Each row below holds a small network's activations on one input, seen along a few directions.
In each table, some parts of the input vary, and every possible input appears once, in random order.
Descriptions start from the smaller parts, as in this example, which fits no table here: line(4) and (point or line(9) or (values(2) and ring(8))).
Shared parts are said once, and a part with two or three values counts as separate values.

A family of inputs:
row 1: [  0 -37   4  -3  67 -31  -1   0  27 -45 -28   5  -5  -3  -6  17  14]
row 2: [ -1  53  -7  30 -29   8   8 -16   7  -2  37   0  50 -44 -27  26  58]
row 3: [  7  -4  -4 -47 -10  48   8  37 -44  72 -20 -28 -55  25  27 -43 -49]
row 4: [  4   0  16 -44  14 -13 -39   3  -5  18 -21   4 -12  36   8  -7 -78]
row 5: [ 24  19   4  33 -42 -12 -25 -22   6 -29  48  21  40   6 -21  22 -16]
row 6: [-33   0   8  17  24 -58  14 -32  13 -15   7  10  -2  14   2  10   6]
row 7: [ 38  24   8 -13 -23  25 -52   0 -19   5  33  10  35  10 -22   9 -62]
row 8: [-11 -17   7 -44   0  13 -22  13 -14  31 -39   0 -32  30  34 -31 -66]
row 9: [ 24  47  -1  12 -54  15 -14  -1  10   1  20   2  45 -23 -21  19  21]
row 10: [ -5 -44 -15 -10  45  28  49  36 -11  12 -31 -26 -52 -12  11 -21  46]
row 11: [-10  -6  13   0  -4 -51 -10 -18  17 -14  -9  14  -8  33   8   4 -32]
row 12: [ 32  13 -10   6  13  36  -9  17  23 -30  -6  -6  43 -62 -35  32  65]
row 13: [-20 -55  -5  -7  56  -6  20  11  16 -28 -49   0 -28  -7  17  -9  29]
row 14: [-50 -18  -1  15  11 -32  32 -21   5  -1 -12   5 -23   9  26 -15  20]
row 15: [-11 -10  -7  -3 -28  11  36  17 -20  41  -6 -18 -51  22  27 -33  -2]
row 16: [ 35 -14  -6  28  27   9 -17  -4  19 -60  25  14  41 -32 -34  35  30]
row 17: [-35  -5 -11  15   0   4  59   4 -23  38   8 -21 -45   4  21 -27  38]
row 18: [-26 -23   4  -1 -18 -25   7  -7   8   0 -26   9 -28  28  33 -21 -19]
row 19: [  0  25  -2  51 -15 -18  -2 -37   2 -31  65  18  46 -15 -27  29  22]
row 20: [ 39  51   5 -36 -34  51 -42  21 -16  37   4 -12  39 -18 -22   6 -25]
Changing only one part turns row 15 into row 5. The same change can be made to row 3. Which row results?
Answer: row 7
Describe the family of inputs behind these rows.
Answer: line(4) and line(5)
Change only the line(4) part in row 6. List by row number the other rows that result.
Answer: row 1, row 4, row 11

A family of inputs:
row 21: [-48 -55 -10  -9  42  -9  65  17 -10  24 -46 -21 -82  18  44 -42  29]
row 22: [ -1   6   9  39  13 -56 -23 -44  37 -68  28  32  52  -8 -26  44  12]
row 23: [ 28  -5   3   1  27   1 -33  -1  22 -46  -1  13  40 -23 -28  31   6]
row 24: [ -3  26  10  -8 -34 -14 -22 -13  -1  14   7   9  13  19   3  -1 -37]
row 25: [-42 -39  11  -7  16 -55  11 -18   1   2 -25  11 -51  56  41 -26 -50]
row 26: [ 42  32  -1 -11 -32  44 -33  14 -18  17  27  -3  31 -10 -22   8 -25]
row 27: [-16 -49   4 -48  32   2   7  26 -19  35 -53 -13 -74  46  42 -43 -58]
row 28: [ -8  10 -11  -6 -10  31  29  20 -11  33 -12 -21 -16 -21   8 -15  38]
row 29: [ 23  17   4 -45 -19  41 -27  28 -19  43 -20 -13  -6   7   5 -16 -46]
row 30: [  0 -12 -11  41  34  -9  27  -8  30 -54   6   3  27 -49 -25  32  91]
row 31: [ 12  26 -15  28 -24  35  25   7 -10   8  35 -12  19 -38 -19   8  58]
row 32: [ 14  42   6  26 -46 -12 -25 -27  -2  -8  54  16  46   3 -23  21 -18]
Describe the family of inputs behind these rows.
Answer: values(3) and line(4)
Changing only the values(3) part turns row 25 into row 27. The same change can be made to row 32. Which row results?
Answer: row 26
Change only the values(3) part in row 30. List by row number the other rows that result.
Answer: row 22, row 23
